These are the activations of a small neural network, seen along a few directions. Each row is one input.
Each table varies a few parts of the input and shows all the possible inputs, shuffled.
Descriptions start from the smaller parts, as in this example, which fits no table here: one of 3 separate values, together with either a single point or one of 11 places along a line or (one of 4 places along a line, together with one of 5 places around a ring).
Shared parts are said once, and a part with two or three values counts as separate values.
In the rows, zero is written as 128.

Other details of the inputs shift rows strongly along two fixed directions, in all tables alike. That doesn't count.

A family of inputs:
row 1: [113 164 111 105 123 143 147 142 141 145 138]
row 2: [161 129 103 166  99 147 157 129 145 110 168]
row 3: [172 142 120 172 110 129 157 117 162  98 132]
row 4: [117 160 133  82 192 155 148 126 100 160 161]
row 5: [127 127 163 144 119 108 113 128 117 135 132]
row 6: [129 105 128 171 119 142 103 128 134 117 101]
row 7: [146 128  94 167 103 135 148 129 153  95 101]
row 8: [122 117 122 154  94 110 116 129 124 113  99]
row 9: [146 134  89 169 107 172 155 121 126 120 130]
row 10: [122 171  97 164 124 162 141 119 127 143 129]
row 11: [117  65 166  83 121  96  85 134 108 132 122]
row 12: [133 146  92 130 127 148 147 145 146 122 111]
row 13: [110 125 158  86 127 105 100 136 125 150 130]
row 14: [109 197 126 107 184 152 150 126 123 168 164]
row 15: [149 156 112 182  93 133 149 125 155 119 160]
row 16: [105 153 159  94 195 139 121 124 116 155 135]
row 17: [ 87 107 143  72 169 128  93 127  80 141 103]
row 18: [147 104 151 164 116 118 116 128 146 115 126]
row 19: [122 107 148 131 104  88 107 116 130 124 122]
row 20: [150 140 109 141 134 150 166 126 133 131 167]
row 21: [ 92 125 156  71 187 111  99 122 114 145 122]
row 22: [118  96 122 109 116 130 116 142 109 123 106]
row 23: [174 122 113 160  95 128 166 123 138 102 145]
row 24: [108 166 134 101 195 155 122 126 132 152 155]
row 25: [128  22 174 134  88  67  59 124  87 105  82]
row 26: [116  26 178 108  78  83  65 148 108 109  96]
row 27: [118 166 121  77 169 150 149 129 145 147 144]
row 28: [135 130 160 139 114  96 109 126 118 128 129]
row 29: [147 145 101 172  91 116 153 112 143 111 118]
row 30: [109 141 128 100 180 125 119 116 115 139 109]
row 31: [136 144  91 155  85 132 152 140 145 121 114]
row 32: [148 124 106 146  89 134 151 146 169 101 123]
row 33: [111 143 118  69 175 135 142 117 110 147 151]
Description of these inputs: one of 3 separate values, together with either a single point or one of 4 places along a line or one of 6 places around a ring.
Changing only the choice among 3 separate values turns row 17 into row 7. The same change can be made to row 25. Which row results?
Answer: row 30
Which other rows does row 31 become when the place on the ring of 6 takes its other values? List them by row number.
Answer: row 1, row 8, row 13, row 19, row 29
Which other rows does row 28 become when the place on the line of 4 takes its other values? List them by row number.
Answer: row 5, row 14, row 15
Which other rows does row 31 become when the choice among 3 separate values takes its other values? List them by row number.
Answer: row 12, row 22
Which other rows does row 20 become when the place on the line of 4 takes its other values? List them by row number.
Answer: row 2, row 4, row 23

A family of inputs:
row 34: [ 84 194  58  60 201 210 168 141 100 165 144]
row 35: [ 64 111 191  72 163  87  46 138  76 163  79]
row 36: [100 218 121  92 230 180 148 106  90 180 162]
row 37: [148  77 161 178  62  74  92 139 173  87  82]
row 38: [117 184 131  71 135 118 149 137 148 154 174]
row 39: [180 147 122 201 119 151 168 115 179  97 154]
row 40: [127  50 238 115 125  60  55 145  90 137 160]
row 41: [115 107 127 171  62 113  99 147 136 120  90]
row 42: [164  91 109 108  70 122 177 127 150 110 163]
row 43: [154 152  88 208  94 173 158 123 144 127 149]
row 44: [165 169  98 195 129 149 174  98 148 114 156]
row 45: [114 116 110  80 174 131 125 119 102 135 109]
row 46: [165 119  83 142 112 151 178 125 172  85 119]
row 47: [130 106 136 167  80  82 105 123 145 104  91]
row 48: [ 92  80 149  61 165 119  80 137  67 141  89]
Describe the family of inputs behind these rows.
Answer: one of 3 separate values, together with either a single point or one of 4 places along a line
Which other rows does row 41 become when the choice among 3 separate values takes its other values? List them by row number.
Answer: row 34, row 43
